Each row below holds a small network's activations on one input, seen along a few directions.
Each table varies a few parts of the input and shows all the possible inputs, shuffled.
Descriptions start from the smaller parts, as in this example, which fits no table here: one of 2 separate values, together with either a single point or one of 11 places around a ring or (one of 5 places around a ring, together with one of 6 places along a line).
Shared parts are said once, and a part with two or three values counts as separate values.
(in the rows, 128 means zero)

Other details of the inputs shift rows strongly along three fixed directions, in all tables alike. That doesn't count.

A family of inputs:
R1: [131 104 111 146 108 107 132 148 137  98 122 125 124 128 123]
R2: [144 158 134 154 125 172 103 104 135 127 125 133 117 115 118]
R3: [122 121 102 140 125 107 132 145 138 129 106 127 125 125 135]
R4: [129 105 107 146 121 114 135 147 146  94 118 118 129 129 133]
R5: [132 112 111 129 110 117 133 142 139 125 113 125 115 119 148]
R6: [124 121 107 140 118 100 129 142 130 128 103 132 126 128 135]
R7: [120 117 103 140 125 111 136 147 138 130 108 129 123 127 134]
R8: [136 159 150  98 137 175 125 102 111 107 181 103 170 166  93]
R9: [123 174 146  95 142 165 120  93 107 141 165 105 174 159  97]
R10: [116 122 130  61 114 106 135 117 114 135 158  91 162 150 133]
R11: [118 112 105 138 117 108 137 145 128 129 113 138 121 124 130]
R12: [136 168 150  82 130 174 117  92 108 137 172 103 161 151 108]
R13: [143 152 138 151 119 175 109 105 125 126 127 145 115 115 117]
R14: [131 109 110 130 109 120 137 139 138 124 113 131 119 115 149]
R15: [137 157 126 162 132 173 117 113 122 132 125 150 124 126 108]
R16: [140 154 137 153 118 172 105 107 126 129 131 140 108 117 113]
R17: [134 114 112 130 108 109 124 138 135 125 109 124 115 117 145]
R18: [117 118 130  56 116 115 151 117 113 129 154  97 161 144 130]
R19: [106 121 122  65 126 107 155 124 108 136 156 105 165 154 114]
R20: [127 108 109 130 112 119 135 136 144 124 112 128 120 113 147]
R21: [135 158 129 158 130 166 119 106 121 127 121 153 121 123 100]
R22: [132 102 238 133 224  93 120 145 136 150 158 148  98 114 169]
R23: [114 117 127  58 121 118 153 115 121 131 155  92 165 144 132]
R24: [124 121 104 142 120 104 133 143 132 128 105 130 128 128 139]
R25: [123 113 104 137 122 110 147 140 132 126 107 137 124 124 133]
R26: [125 107 112 129 106 115 133 138 133 124 115 131 115 113 142]
R27: [128 111 111 130 114 117 131 140 144 126 112 121 116 116 146]
R28: [143 156 136 153 119 167 100 104 125 128 129 138 111 116 113]
R29: [137 152 138 149 120 171 114  98 126 123 129 147 110 111 110]
R30: [144 153 137 152 122 176 119 100 128 124 125 144 116 112 116]
R31: [122 113 106 137 119 109 138 146 128 129 108 137 125 125 133]
R32: [125 116 103 139 122 110 138 150 132 131 110 131 122 129 135]
R33: [135 105 112 144 112 108 132 149 138  96 118 124 127 130 127]
R34: [121 119 104 138 118 101 129 146 129 130 110 131 120 126 130]
R35: [118 102 232 137 233  89 125 157 125 157 162 157  95 124 146]
R36: [145 159 139 154 119 165 100 100 128 127 123 140 117 119 119]
R37: [114 130 119  67 126 105 141 131 108 138 151  97 168 161 120]
R38: [142 159 137 156 124 169 103 100 136 127 123 135 121 116 121]
R39: [119 120 107 140 117  98 129 141 130 129 108 133 123 127 132]
R40: [144 156 138 151 120 173 105 108 126 128 127 140 111 119 116]
R41: [107 121 118  69 132 115 152 129 116 138 155  98 173 158 124]
R42: [119 111 105 138 126 110 145 137 137 126 106 133 126 122 132]
R43: [127 119 103 139 123 106 133 148 131 130 107 129 125 128 136]
R44: [122 104 232 137 235  91 125 157 126 155 158 157  97 125 149]
Description of these inputs: one of 4 places along a line, together with either a single point or (one of 2 separate values, together with one of 5 places along a line).
Question: The inputs of R26 and R20 match in every part but the place on the line of 4. If R29 is changed in the same way as R26 into R20, which row does it become?
Answer: R23
Question: The inputs of R19 and R21 match in every part but the place on the line of 4. If R11 is changed in the same way as R19 into R21, which row does it become?
Answer: R31
Question: Start at R38 and move only the place on the line of 4, one step at a time. The first step leads to R22. Which rows follow, in order?
Answer: R36, R10
Question: Which other rows does R6 become when the choice among 2 separate values takes its other values? List them by row number.
Answer: R36

A family of inputs:
R45: [105 126  95 142 143  91 139 152 126 156  92 140 130 132 132]
R46: [140 158 110 143 110 175 114 108 131 112 131 121 145 137 108]
R47: [134 156 116 138 106 164 122  98 118 112 130 132 139 130  93]
R48: [129 107 116 129 125 110 134 144 145 131 111 124 122 116 158]
R49: [125 105 116 125 118 105 138 148 127 136 114 138 109 116 143]
R50: [135 160 115 140 105 162 107  98 130 113 132 117 136 131  99]
R51: [119 101 116 126 116 107 141 147 127 137 117 139 108 115 141]
R52: [131 152 111 138 102 173 121 113 113 119 137 136 131 135  91]
R53: [119  99 112 129 123 116 152 142 140 130 113 136 116 112 146]
R54: [125 109 120 125 120 103 122 149 138 137 117 121 106 117 150]
R55: [128 109 120 128 118 102 123 149 133 138 113 127 113 119 153]
R56: [121 128  37  67  37 116 150 128 112 125 113  86 168 152 125]
R57: [142 159 111 142 112 174 118 108 127 111 130 122 145 140 110]
R58: [127 111 123 127 120  96 136 133 135 130 105 133 118 115 149]
R59: [125 107 116 127 127 111 133 144 150 131 114 117 116 114 156]
R60: [139 163 115 142 102 159 111  98 121 111 127 124 143 136 104]
R61: [126 102 113 128 126 113 150 142 139 129 111 134 118 113 148]
R62: [119 127 185  67 171 108 139 116 107 133 179 104 166 159 121]
R63: [140 161 111 142 100 167 105 114 118 119 134 123 137 140 101]
R64: [122 105 121 125 121  99 142 133 133 130 109 137 115 110 143]
R65: [150 143 200 199 188 149  92 135 130 130 135 173  80 111 128]
R66: [118 128 184  69 167 108 130 117 113 134 183  99 167 157 123]
R67: [128 152 114 139 104 167 124  96 119 113 132 135 137 129  91]
R68: [142 159 110 141 112 175 124 108 126 111 128 126 145 139 105]
R69: [118 181  94 156 131 155 121 116 113 140 121 137 154 156  80]
R70: [116 101 121 126 120 102 144 132 134 131 111 139 114 108 140]
R71: [139 129 195 198 197 165 115 126 141 125 136 181  83 102 121]
R72: [130 111 119 127 118 100 126 149 129 135 112 128 113 122 154]
R73: [130 109 116 130 125 109 137 143 142 129 109 125 122 119 160]
R74: [117 126 181  66 169 115 126 132 111 140 192  94 154 161 121]
R75: [117 119 176  66 178 126 151 126 112 132 185 106 166 158 121]
R76: [131 107 116 130 126 110 143 143 140 129 107 129 121 118 154]
R77: [125 111 123 127 119  96 126 134 140 131 108 128 118 112 152]
R78: [127 112 123 127 119  95 130 134 136 129 107 128 120 116 153]
R79: [137 156 110 138 103 170 120 113 112 118 135 134 133 136  92]
R80: [146 138 196 200 196 160  98 129 151 125 136 162  82 104 129]
R81: [122 109 124 125 122  97 125 134 144 131 111 120 113 110 150]
R82: [122 127 182  66 169 114 136 132 102 139 186 106 159 166 120]
Question: Describe the family of inputs behind these rows.
Answer: one of 2 separate values, together with either a single point or (one of 3 separate values, together with one of 6 places along a line)
Question: The inputs of R46 and R48 match in every part but the choice among 2 separate values. If R63 is changed in the same way as R46 into R48, which row does it become?
Answer: R55
Question: Which other rows does R60 become when the choice among 3 separate values takes its other values? List them by row number.
Answer: R57, R65
Question: Which other rows does R57 become when the choice among 2 separate values takes its other values? List them by row number.
Answer: R73
Question: Which other rows does R78 become when the choice among 2 separate values takes its other values? List them by row number.
Answer: R60

A family of inputs:
R83: [116 125  73  90  84  77 134 146 118 136 110  96 158 154 136]
R84: [131 126  96 208 102 126 119 128 135 124  69 185  78  88 118]
R85: [167 118 233 132 155 143  80 108 151 126 151 126  72  81 181]
R86: [135 137  43 153  60 120 121 141 138  92  96 105 142 142 106]
R87: [127 139 237 136 233 118  96 153 115 175 175 146  99 137 141]
R88: [ 95  82 147  69 177  55 171 149 134 142 140 102 160 145 160]
R89: [133  82 132  29  93 119 149 110 151 124 154  67 149 108 193]
R90: [105  61 153  75 162  60 174 176 116 112 168 115 147 157 137]
R91: [132 197 144 105 122 206 114  70  81 147 165 139 157 150  65]
R92: [161 106 101 148  32 161 115 105 155  98  89 139  68  63 163]
R93: [109  94  75  90  87  89 167 148 120 103 130 107 153 146 113]
R94: [127 144  46 148  59 114 114 128 136 104  83 109 142 133 110]
R95: [138 193 142 115 147 227 129  86 113 111 182 112 186 173  71]
R96: [111 121  76  89  88  67 133 141 122 131 112  93 161 152 134]
R97: [ 97  90 150  64 177  53 170 148 128 155 138 110 159 144 166]
R98: [143 103 215 196 223 102 105 170 144 116 146 159  88 128 140]
R99: [124 192 151 106 125 205 114  59  88 129 172 131 162 151  57]
R100: [138 126  88 222 124 149 128 140 161 102  77 160 100  97 130]
R101: [135 207 136 109 141 217 117  67 101 156 154 125 173 153  83]
R102: [132 118 162 201 196 135 118 162 150 164  99 182  69  94 160]
R103: [132 127  90 202 102 142 120 152 131 140  79 180  64  93 124]
Question: The inputs of R99 and R88 match in every part but one. If R90 is changed in the same way as R99 into R88, which row does it become?
Answer: R95
Question: Describe the family of inputs behind these rows.
Answer: one of 3 separate values, together with either a single point or one of 6 places along a line
Question: Which other rows agree with R87 in the choice among 3 separate values? List them by row number.
Answer: R83, R85, R86, R94, R96, R98
